Read these off the array that follows.
1) Which number is the maximum?
2) Which number is the entry in the top-left corner?
3) Which number is the entry directly below 17?
4) Which number is the bottom-right entry?
5) Which number is the second entry on the main diagonal?
6) Which number is the smallest entry in the first row?
7) Which number is the entry just left of the smallest entry?
8) Which number is the entry directly above -25?
[[ 12 -12 -19 -11  -7]
 [ -3  -3  25  -6 -48]
 [-29 -15  43  44  19]
 [-58 -63  47  38 -46]
 [ 80  44 -78 -56  43]
 [ 20   2  14  -8  36]
 [-27  -6  30  -3   6]
 [ 52  17 -46 -31  33]
 [ 86  47 -42 -19  61]
 [ -5  -5 -11   5 -37]
 [-25 -16   8 -14 -37]]
1) 86
2) 12
3) 47
4) -37
5) -3
6) -19
7) 44
8) -5

Read these off the table that follows. Counting starts at 0.
1) Give the top-left entry.
2) Give the entry in row 1 and column 2.
3) Give the entry at row 0, column 1.
4) Give the top entry of the column that holds the smallest entry.
5) Give the entry at row 1, column 0.
6) Give the entry just left of -70.
7) Give the entry directly below -13.
8) Give the entry just left of the smallest entry.
23	29	-29	-25	36	39
-28	-32	-22	29	46	16
-6	20	-60	-1	62	69
-39	-11	-28	36	1	26
32	-44	-14	-83	9	-36
-5	69	-10	18	-48	-26
-57	-13	-20	68	-15	-6
-16	-71	-41	23	64	21
-11	16	-70	6	-62	14
-63	-10	-2	7	1	-36
5	11	10	26	-56	-15
26	13	-21	4	9	40
0	46	-40	-25	-53	11
27	2	7	-39	26	17
1) 23
2) -22
3) 29
4) -25
5) -28
6) 16
7) -71
8) -14

Read these off the grid that follows.
1) Give the entry in the top-left corner.
2) Give the last entry, reading row by row.
3) Give the entry just right of the smallest entry.
4) Give the last entry of the smallest entry's row.
5) Give the 2nd entry on the main diagonal.
6) Give the second largest entry.
7) Give the bottom-left entry.
8) Give the entry just left of the smallest entry.
442,384,437,450,453,436,415,387,392,390,444,453,393,465
445,381,272,552,456,415,486,531,496,493,513,459,493,363
442,540,444,459,412,477,546,578,569,589,462,395,581,371
354,345,174,529,401,386,607,551,503,544,476,350,548,212
552,468,699,382,517,506,251,237,286,254,411,580,262,718
513,544,518,458,477,508,463,453,455,474,456,488,481,518
414,484,323,497,473,431,557,581,528,590,484,399,574,356
518,466,633,396,476,492,319,302,339,318,414,524,328,619
609,575,777,401,490,580,282,328,386,342,433,594,352,732
407,350,354,480,437,399,457,457,443,441,465,435,436,392
383,352,272,488,456,388,477,476,450,459,472,397,453,349
438,465,274,543,451,468,574,594,558,582,509,416,579,330
1) 442
2) 330
3) 529
4) 212
5) 381
6) 732
7) 438
8) 345

x =
9,15,21,13,-8,3,12,-1,9,17,6
-21,12,8,-25,-3,-9,-31,-4,18,7,-39
1,-31,-31,3,-1,-5,9,-6,-28,-30,16
9,-1,4,8,-2,0,11,-1,0,0,13
-2,1,1,-7,-2,-3,-8,-3,7,3,-7
2,-20,-17,5,-4,-4,9,-6,-19,-19,11
20,-9,-7,29,-3,6,37,0,-15,-7,41
-15,-7,-14,-14,-2,-8,-14,-6,-5,-9,-15
Indices start at 0.
Find the entry in row 0 and column 0.
9
The bottom entry of the column that holds the largest entry -> -15
The entry at row 0, column 2 is 21
Find the entry just left of the smallest entry.
7
The entry at row 1, column 0 is -21
Find the bottom-left entry.
-15
The entry in the top-right corner is 6
The entry at row 0, column 1: 15
The entry in row 1 and column 2 -> 8
Find the entry at row 2, column 2.
-31
Find the entry directly below 5.
29
The entry in row 2 and column 0: 1
The entry in row 1 and column 1 is 12
Find the entry directly above -17.
1

Read these off the matrix that follows.
1) The entry directly below -21?
2) The entry in the top-right corner?
3) The 1st entry in reading order?
4) The bottom-right entry?
5) The first entry in the row that holds the largest entry?
6) The entry directly below -16?
7) The third entry on the diagonal from the top-right corner?
8) The bottom-left entry?
[[-49   3  -6 -40]
 [ 26 -41 -50 -39]
 [-38  -1 -56 -15]
 [ -4  61  45  49]
 [-45 -63 -62  48]
 [-59 -21  33 -51]
 [ 79  -9   6 -13]
 [-35 -27  18  62]
 [ 78  20  -7  45]
 [-18  73 -60  14]
 [ 26 -27 -16  49]
 [ 14  82  52 -38]
 [ 55 -88  48 -50]]
1) -9
2) -40
3) -49
4) -50
5) 14
6) 52
7) -1
8) 55
